These are the activations of a small neural network, seen along a few directions. Each row is one input.
Each table varies a few parts of the input and shows all the possible inputs, shuffled.
Descriptions start from the smaller parts, as in this example, which fits no table here: one of 5 places around a ring, together with either a single point or one of 9 places around a ring or (one of 2 separate values, together with one of 6 places along a line).
Shared parts are said once, and a part with two or three values counts as separate values.

Other details of the inputs shift rows strongly along two fixed directions, in all tables alike. That doesn't count.

A family of inputs:
row 1: 193; 376; 17; 370; 145; -106; 599; -371; -311; 99; -92
row 2: 159; -553; 135; -45; 95; -84; -226; -169; -332; -113; -48
row 3: -175; -348; 12; -150; -256; -94; -285; -56; -196; -15; 108
row 4: -65; -562; 278; 195; -113; 79; -114; -364; 112; -32; 91
row 5: 83; 291; -161; 384; 131; -249; 333; -45; -328; 492; 27
row 6: -246; 381; -474; -573; -359; 357; -465; 755; 442; -45; 150
row 7: -64; -363; -65; 37; -231; 20; -249; 168; 105; -273; -132
row 8: -54; 546; -59; -12; 250; -164; 230; -65; 186; 141; -214
row 9: -31; -544; 216; 199; -100; -91; 235; -182; -497; -272; -6
row 10: -82; 644; -344; 103; 78; 243; 232; 120; -109; -54; -150
row 11: -330; -226; 124; -273; -21; -79; -243; 42; 39; -253; -174
row 12: 17; 193; -526; -363; 100; 345; -413; 596; 238; -169; -55
row 13: 466; 245; -29; 284; 401; -203; 311; -325; -228; 331; -92
row 14: 57; 643; -369; 39; -89; 240; -44; 509; 433; 51; -178
row 15: -209; -264; 241; -303; -82; -76; -120; 233; 110; -182; -86
row 16: 159; -657; 299; 74; 235; 57; -64; -419; -195; 132; 204
row 17: 334; -625; 330; 48; 80; -166; 1; -81; -361; 29; 30
row 18: -294; -311; 76; -225; -6; -92; -167; 192; 47; -246; -134
row 19: 110; -469; 228; 116; -236; -196; -96; -325; 43; -213; -92
row 20: 225; 395; 85; 303; 69; -338; 346; -196; -162; 515; 211
row 21: 26; 592; -348; 244; 45; 93; 7; 123; 179; 98; -283
row 22: 232; -289; 93; -300; 0; 20; -325; 110; 112; -182; 177
row 23: -174; -162; -166; -476; -376; 56; -433; 110; 220; -160; 181
row 24: 55; -496; 373; 132; -171; -74; 271; -144; -441; -218; 42
row 25: 117; 427; 289; 265; 334; -399; 462; -206; -21; 315; -60
row 26: 234; 446; 127; 367; 137; -112; 581; -206; -238; 123; 64
row 27: -360; -246; -123; -402; -258; 336; -456; 81; 298; 18; 368
row 28: -256; 634; -129; 15; 380; 198; 173; 10; 360; 323; -32
row 29: -241; -371; 140; -92; -114; 359; -7; -197; -36; -248; 211
row 30: 114; 674; -269; 37; -70; 122; -74; 301; 530; 6; -34
Each input here is: one of 5 separate values, together with either a single point or one of 5 places around a ring.
Q: The inputs of row 19 and row 1 match in every part but the choice among 5 separate values. If row 4 is changed in the same way as row 19 into row 1, which row does it become?
A: row 29
Q: List by row number the other rows that have the choice among 5 separate values in common with row 6.
A: row 3, row 5, row 20, row 23, row 27
Q: List by row number the other rows that have the choice among 5 separate values in common with row 13.
A: row 2, row 12, row 16, row 17, row 22
Q: Change only the place on the ring of 5 in row 25. List by row number the other rows that result.
A: row 8, row 11, row 15, row 18
